Each row has a name. Each question is about the rows just above it.

Columns, left to right: P Z J T V
J338: [-42  31 -50  40   8]
J307: [-43  23  21 -58  48]
J309: [-43  27  23 -15  -8]
Which column holds [23 27] top down?
Z
[-58 -15] is in which column, read top down?
T
Which column holds [ 40 -58] top down?
T

Columns, left to right: L M G C
J300: [ 50 -55   9  33]
J814: [-23 -36  35 -30]
J538: [ 5 -9 53 -8]
J740: [-13  44  43 -33]
J41: [ 35 -62  16  11]
Which column holds this, read top down? [ 50 -23   5]
L
Which column holds [ 33 -30  -8] top down?
C
[-33  11] is in which column, read top down?
C
Which column holds this, read top down? [-55 -36  -9  44]
M
[ 50 -23   5 -13] is in which column, read top down?
L

Columns, left to right: A R S Q E Y
J83: [-28 -32 -20  55  -3  20]
J421: [-28 -30 -20  55  -3  20]
J996: [-25 -30 -21  57  -1  20]
J545: [-25 -17 -21  57  -1  20]
Which column holds this, read top down? [55 55 57]
Q
Which row holds [-25 -17 -21  57  -1  20]?
J545
[-25 -25] is in which column, read top down?
A
Which column holds [-20 -21] top down?
S
[-30 -30] is in which column, read top down?
R
Which column holds [-28 -25] top down?
A

Columns, left to right: gapib Bogut zedo guri luk kuzif Vapo kesi fene teza
J514: [-27   2  21 -19 -43 -27  31  48  26  33]
J95: [-27   2  21 -19 -43 -27  31 -21  45  -4]
J974: [-32  -9  57   4  11   1  -1  33 -20   9]
Whose row is [-32  -9  57   4  11   1  -1  33 -20   9]?
J974
Which column holds this, read top down? [ 48 -21]
kesi
[33 -4] is in which column, read top down?
teza
Which column holds [-4  9] top down?
teza
Which column holds [21 57] top down?
zedo

Columns, left to right: W F D H N K U B X
J179: [-34 -27 -56 -27  14  -2 -14  48 -42]
J262: [-14  42  49  23  41 -35  18  -9   9]
J630: [-14  42  49  23  41 -35  -3 -21  28]
J756: [-14  42  49  23  41 -35  18  17  62]
Which column holds this, read top down? [49 49 49]
D
Which column holds [-27  42  42] top down?
F
Which column holds [ -2 -35] top down?
K
Which column holds this, read top down? [-34 -14]
W
Which column holds this, read top down? [-35 -35 -35]
K

Columns, left to right: fof nol Gibu ruzi Soki mupi
J17: [  5  50  -5  34 -17   8]
J104: [  9  45   8  33 -34   9]
J973: [  7  49   0  26 -12  12]
J775: [28 -5 -1 11 -3 16]
J341: [ 10 -17 -10  10  17   7]
J131: [ -6   7  -2  -6  15 -15]
J707: [ 21  -5 -16  17  -2   9]
J723: [  1  -9  19 -14  15   5]
J945: [  6  42   4  36 -15  10]
J337: [ 19 -20 -15   9 -11   9]
J132: [-18   3  -6   4 -15  -1]
[26 11 10 -6] is in which column, read top down?
ruzi
[ 33  26  11  10  -6  17 -14  36   9] is in which column, read top down?
ruzi

Columns, left to right: Lago zeru Kago gopor vagu
J547: [  3   2 -60 -16  18]
J950: [ -3 -15  41 -29 -12]
J983: [ -3   1 -44 -10 -31]
J79: [-1 12 27 43 -8]
J917: [  4  -1 -47 -19  29]
J794: [  3  15 -13  40  15]
J250: [  1  14 -53  24   1]
J329: [  3   1 -53 -18  24]
J468: [  3  -9   4 -28  33]
Which column holds [  2 -15   1  12  -1  15  14] top down?
zeru
Which column holds [-60  41 -44  27 -47] top down?
Kago
Which column holds this, read top down? [-16 -29 -10]
gopor
[ 43 -19  40] is in which column, read top down?
gopor
Which column holds [-15   1  12] top down?
zeru
[-13 -53] is in which column, read top down?
Kago
Which column holds [-16 -29 -10  43] top down?
gopor

Columns, left to right: pagog pasa mugal Nanev bafo
J209: [ 31  19  20  20 -25]
J13: [13 14 -6 -6 -9]
J397: [ 22   5  -3   6 -18]
J801: [ 42 -28  33  61 -33]
J351: [ 31  -9  24  33 -13]
J70: [ 33  -3  19  28 -17]
J398: [ 40   3  14  21 -14]
J961: [ 32 -22  24  41 -13]
J284: [  8 -14  10  20  -8]
J99: [ -2  20  -9 -17  -5]
J714: [ 23  -8   7  21 -17]
J467: [ 27  -1   4  15 -17]
Which column holds [-2 23] top down?
pagog
Which column holds this, read top down? [ 6 61 33 28 21 41]
Nanev
Which column holds this, read top down? [-33 -13 -17 -14 -13]
bafo
[-13 -17 -14 -13  -8  -5 -17 -17] is in which column, read top down?
bafo
Which column holds [-13 -17 -14 -13  -8  -5 -17] top down?
bafo
Which column holds this, read top down? [31 13 22 42]
pagog

Columns, left to right: Pid Fel Feboz sed
J960: [-48  44 -17  30]
J681: [ -1  44 -14   6]
J418: [  9   0  23 -36]
Which column holds [44  0] top down?
Fel
Which column holds [-17 -14] top down?
Feboz
Which column holds [-14  23] top down?
Feboz
[44 44] is in which column, read top down?
Fel
[-1  9] is in which column, read top down?
Pid

Columns, left to right: Mip gof Voz gom
J184: [  5 -53  46  -8]
J916: [-33  51   4  -9]
J530: [59 18 -5 14]
Which column holds this, read top down? [-9 14]
gom
Which column holds [-8 -9] top down?
gom
[-53  51] is in which column, read top down?
gof

Columns, left to right: Niv Ger nuzu laf Bufol lumeb zato mov kuzo suf
J746: [  0 -16  15 -14  -9  20   1  12   1  -3]
J92: [ 16   4  -2 -31  -5  24   8 -14  19  35]
J306: [-26   9  16  16  -8 -11  28 -14  23  22]
J385: [-39   0  22  10   7  10 -17 -31   5  12]
J315: [ -4   5 -22   1  32   3 -23  -9 -41 -27]
J850: [ 2  5 13 10 21 29 12  7 -8 -5]
J759: [  8 -11  17  21   5  -4  -2 -11   2 -26]
J494: [-16  23  -8  -3 -11   9  -5  -4   8 -51]
J254: [ -1 -10 -24 -20  -6  26 -11  14 -11 -22]
J201: [ -1 -10 -24 -20  -6   8 -11  14 -11 -22]
J621: [ 32 -18  18   7   4  -5  33  -1  -3 -17]
J344: [ 15  16 -18   5  40  -2  14  28   5   3]
[29 -4] is in which column, read top down?
lumeb
[ 9 26] is in which column, read top down?
lumeb

Columns, left to right: Dif zodol pobem val kilu gim niz Vinaz mubot
J486: [  8  17 -10  -8  17  -7 -10   6 -16]
J539: [-33  28 -12  26   8  29   0 -18  23]
J214: [-4  6 -5 -7 -2 -7 -4 -2 -6]
J389: [-19   7  11  -2  12  15  34 -10   5]
J49: [-34  -6  25   9  -8  -7   6 -55  33]
Which column holds this, read top down? [-7 15]
gim
[-16  23] is in which column, read top down?
mubot
Which column holds this, read top down? [-12  -5]
pobem
Which column holds this, read top down? [17  8 -2]
kilu
Which column holds [-7 29 -7 15] top down?
gim

Columns, left to right: kido todiv Vum dipit Kam par rad nidep befig duro
J151: [ 58   1  -4  18  14   5  12  15   4 -18]
J941: [-26  30 -20  18  36  -8  10  13 -38 -35]
J909: [  6   9 -30  18  45  10 -10  -5  -8  13]
Which column holds [13 -5] top down?
nidep
Which column holds this, read top down? [ 10 -10]
rad
Which column holds this, read top down? [-8 10]
par
[-18 -35] is in which column, read top down?
duro

